Each row below holds a small network's activations on one record, seen along a few directions.
After each row come some of the record's fields: NAK, RIDOS, VEVE, NARE, FIMIL, TOS, PUSEM.
Not every record has every field; a missing one is left out.
Other fields move the rows too, some of them a lot.
(in the rows, 500 means zero)
Strong random noise was added to every row along 2 fixed directions; ignore it. To show where, here is one row again and again, with new noise each time:
[501 414 369 502 480 557 451 538 550 492 589 599 584 618 476 513 468]
[475 540 275 418 650 435 631 414 372 636 567 475 282 671 697 763 425]
[478 571 437 627 513 571 454 519 482 544 519 432 374 511 648 673 444]
[479 556 404 583 535 547 485 502 467 557 532 450 371 546 646 679 442]

[518 536 436 580 499 640 449 508 593 451 539 491 517 502 538 543 424] | NAK is gozos, RIDOS is laf
[507 636 619 638 516 533 413 648 402 459 359 195 475 198 399 614 608] | NAK is gozos, RIDOS is laf, VEVE is busi, NARE is vozin, FIMIL is rez
[522 485 446 340 576 294 594 404 479 693 666 634 436 717 663 488 334] | NAK is pofe, RIDOS is tozur, VEVE is silub, NARE is gotu, FIMIL is zubi, TOS is derit, PUSEM is dunip
[507 263 296 275 525 361 660 548 431 530 537 664 756 698 294 478 694] | NAK is pofe, RIDOS is tozur
[425 482 483 323 513 439 539 451 516 510 422 361 562 480 361 498 553] | NAK is nubin, RIDOS is laf, VEVE is silub, NARE is vozin, FIMIL is rez
[469 558 337 505 580 446 555 487 379 615 573 488 275 589 745 769 457] | NAK is gozos, RIDOS is tozur
[478 567 582 417 558 436 490 411 477 482 386 265 419 379 383 607 491] | NAK is nubin, RIDOS is laf, VEVE is silub, NARE is vozin, FIMIL is rez
[519 327 280 246 524 449 541 480 590 459 676 851 615 728 467 491 466] | NAK is pofe, RIDOS is laf
[461 496 313 483 425 355 654 588 281 541 449 326 554 505 521 640 665] | NAK is gozos, RIDOS is tozur
[556 364 354 441 378 369 552 590 397 523 432 452 772 463 394 427 623] | NAK is gozos, RIDOS is tozur, TOS is fomon, PUSEM is dunip
[455 525 588 598 431 581 411 520 775 370 589 671 604 515 634 335 493] | NAK is nubin, RIDOS is laf, VEVE is silub, NARE is vozin, FIMIL is zubi
[600 695 837 583 544 624 262 423 694 427 587 593 488 467 443 431 195] | NAK is nubin, RIDOS is laf, TOS is fomon, PUSEM is dunip
[495 396 610 718 186 699 289 728 769 292 434 564 909 314 225 296 609] | NAK is pofe, RIDOS is laf
[433 512 535 703 317 596 401 657 546 472 601 567 594 336 390 388 607] | NAK is gozos, RIDOS is tozur, VEVE is silub, NARE is vozin, FIMIL is dilun, TOS is fomon, PUSEM is siv
[440 544 488 552 413 618 386 534 663 469 446 615 415 545 705 559 503] | NAK is nubin, RIDOS is laf
[592 363 636 623 422 524 297 573 622 425 454 513 648 446 415 290 480] | NAK is pofe, RIDOS is tozur, VEVE is silub, NARE is gotu, FIMIL is dilun, TOS is fomon, PUSEM is dunip
[509 343 548 715 281 643 338 817 620 381 464 550 920 374 217 317 732] | NAK is gozos, RIDOS is tozur
[582 754 779 641 643 527 411 400 419 459 385 327 301 469 624 560 346] | NAK is nubin, RIDOS is tozur, TOS is fomon, PUSEM is dunip
[468 437 396 307 610 424 492 469 424 414 531 453 682 538 304 295 514] | NAK is gozos, RIDOS is laf, VEVE is silub, NARE is vozin, FIMIL is rez
[490 520 503 586 482 593 430 445 542 479 488 459 497 536 520 584 456] | NAK is pofe, RIDOS is tozur
[510 405 432 566 431 647 377 555 635 427 564 577 702 576 372 418 457] | NAK is gozos, RIDOS is tozur
[423 769 836 652 550 672 284 435 554 416 397 180 380 238 525 556 343] | NAK is nubin, RIDOS is laf, VEVE is silub, NARE is vozin, FIMIL is rez
[474 461 397 454 665 511 571 469 455 560 604 499 503 650 540 494 504] | NAK is gozos, RIDOS is tozur, VEVE is silub, NARE is gotu, FIMIL is dilun
[428 629 459 625 381 534 473 551 460 693 588 464 478 318 731 521 572] | NAK is gozos, RIDOS is laf, VEVE is silub, NARE is gotu, FIMIL is dilun, TOS is fomon, PUSEM is dunip
[481 406 522 569 274 627 287 692 740 358 519 810 649 518 572 389 610] | NAK is nubin, RIDOS is laf
[422 671 707 795 388 555 454 592 398 483 311 240 417 265 693 683 649] | NAK is nubin, RIDOS is tozur
[416 440 399 559 469 441 554 632 435 562 415 414 606 516 409 513 585] | NAK is gozos, RIDOS is tozur
[493 583 495 611 489 455 561 420 695 492 489 499 316 499 717 626 479] | NAK is nubin, RIDOS is laf, VEVE is silub, NARE is vozin, FIMIL is zubi
[469 272 402 379 452 461 648 572 514 443 439 653 646 573 333 328 451] | NAK is pofe, RIDOS is laf, TOS is fomon, PUSEM is siv
[478 492 635 686 328 694 398 559 524 461 377 476 352 421 691 488 478] | NAK is nubin, RIDOS is tozur, TOS is fomon, PUSEM is siv
[445 601 516 774 440 602 363 597 476 472 466 415 423 413 636 593 505] | NAK is gozos, RIDOS is tozur
[476 501 289 385 696 274 700 349 297 626 544 324 327 617 591 653 540] | NAK is gozos, RIDOS is tozur, VEVE is silub, NARE is gotu, FIMIL is dilun
[446 426 622 587 376 574 401 617 574 401 468 566 766 478 415 422 619] | NAK is nubin, RIDOS is tozur
[459 584 630 736 248 545 464 618 410 432 321 260 548 294 597 616 720] | NAK is nubin, RIDOS is tozur
[548 787 725 538 633 449 485 415 517 588 356 346 243 461 537 611 287] | NAK is nubin, RIDOS is laf, TOS is fomon, PUSEM is dunip
[615 702 688 574 558 530 373 395 461 465 457 381 448 514 416 478 353] | NAK is pofe, RIDOS is tozur, TOS is fomon, PUSEM is dunip
[461 582 494 550 507 514 519 450 440 577 508 502 270 534 812 776 517] | NAK is nubin, RIDOS is tozur
[429 399 623 674 375 629 371 661 607 282 446 608 708 282 380 276 537] | NAK is pofe, RIDOS is laf, TOS is fomon, PUSEM is siv
[454 440 219 388 533 376 640 559 360 614 538 539 468 663 616 653 588] | NAK is gozos, RIDOS is tozur
[523 370 491 691 198 689 224 826 723 307 549 730 782 416 454 288 643] | NAK is gozos, RIDOS is laf
[449 552 479 609 432 468 555 516 405 562 385 302 465 438 533 682 588] | NAK is pofe, RIDOS is tozur
[434 471 481 496 517 497 543 424 626 574 720 708 449 695 776 552 462] | NAK is nubin, RIDOS is tozur, VEVE is silub, NARE is gotu, FIMIL is zubi
[491 330 301 476 361 502 419 697 539 470 582 740 649 639 511 431 632] | NAK is gozos, RIDOS is tozur
[489 542 511 474 541 585 499 396 606 507 538 513 415 547 679 593 473] | NAK is nubin, RIDOS is laf, VEVE is silub, NARE is gotu, FIMIL is dilun
[455 346 219 267 478 347 655 571 436 534 612 621 717 671 433 486 554] | NAK is gozos, RIDOS is laf
[523 276 473 501 323 579 312 600 661 370 616 775 824 596 313 331 549] | NAK is pofe, RIDOS is tozur
[465 449 524 263 650 461 560 310 347 531 552 353 538 591 371 526 485] | NAK is nubin, RIDOS is tozur, VEVE is silub, NARE is gotu, FIMIL is rez
[457 539 587 612 442 570 491 622 573 468 396 506 536 391 559 599 647] | NAK is nubin, RIDOS is laf

Here are new rows. What are their fields?
[451 626 660 706 413 716 367 502 664 484 475 414 406 368 730 583 484] | NAK is nubin, RIDOS is laf, VEVE is silub, NARE is gotu, FIMIL is dilun
[452 491 395 437 640 361 663 497 328 609 445 463 434 587 549 686 614] | NAK is pofe, RIDOS is tozur
[406 583 309 569 523 472 639 430 308 563 493 499 320 419 678 563 593] | NAK is gozos, RIDOS is laf, TOS is fomon, PUSEM is siv
[477 359 297 394 423 419 616 616 462 464 522 554 768 563 351 415 617] | NAK is gozos, RIDOS is laf
[427 722 626 736 325 523 495 589 432 460 300 230 366 255 740 732 635] | NAK is nubin, RIDOS is laf
[465 382 373 329 622 409 616 555 511 466 522 715 668 636 369 449 577] | NAK is pofe, RIDOS is laf
[441 415 623 522 321 574 420 569 442 505 377 247 730 355 296 438 722] | NAK is nubin, RIDOS is tozur, VEVE is silub, NARE is gotu, FIMIL is rez
[465 520 376 399 580 438 456 488 377 570 446 343 339 523 488 606 465] | NAK is gozos, RIDOS is tozur, VEVE is silub, NARE is vozin, FIMIL is rez
[464 504 349 371 638 391 696 364 616 515 613 687 361 704 764 530 516] | NAK is nubin, RIDOS is laf, VEVE is silub, NARE is vozin, FIMIL is zubi
[472 514 457 421 548 585 507 390 637 476 524 617 466 627 589 583 408] | NAK is nubin, RIDOS is laf
[467 371 252 380 486 394 662 545 405 581 515 482 643 635 384 558 595] | NAK is gozos, RIDOS is tozur
[437 445 467 493 394 508 469 576 567 389 453 641 673 539 491 437 629] | NAK is nubin, RIDOS is laf
[452 518 635 528 303 497 371 590 531 341 357 286 692 285 317 398 655] | NAK is nubin, RIDOS is laf, VEVE is silub, NARE is vozin, FIMIL is rez
[473 448 152 162 705 278 873 392 337 649 523 575 388 733 569 761 562] | NAK is pofe, RIDOS is laf
[464 644 560 540 647 470 417 495 362 410 418 280 466 348 435 484 485] | NAK is gozos, RIDOS is laf, VEVE is silub, NARE is vozin, FIMIL is rez
[502 597 552 574 557 643 412 457 446 479 459 207 422 359 484 560 467] | NAK is gozos, RIDOS is laf, VEVE is silub, NARE is gotu, FIMIL is rez
[464 413 603 643 190 637 281 707 721 300 473 658 814 399 435 361 637] | NAK is nubin, RIDOS is laf
[458 626 316 540 496 417 616 592 322 568 465 385 294 474 822 763 607] | NAK is gozos, RIDOS is laf
[492 502 430 418 558 556 504 432 594 435 572 608 548 602 482 542 381] | NAK is pofe, RIDOS is laf
[467 423 338 292 585 397 576 456 482 515 663 663 579 661 485 549 387] | NAK is pofe, RIDOS is laf
[408 473 484 473 469 460 555 547 567 513 395 543 569 537 474 517 554] | NAK is nubin, RIDOS is laf
[451 310 313 419 396 408 572 643 441 480 506 541 831 594 276 388 642] | NAK is gozos, RIDOS is tozur
[453 410 401 425 437 491 558 505 494 533 466 568 558 625 559 568 622] | NAK is nubin, RIDOS is tozur
[430 420 349 398 529 382 655 453 699 540 558 704 485 698 626 442 531] | NAK is nubin, RIDOS is laf, VEVE is silub, NARE is vozin, FIMIL is zubi
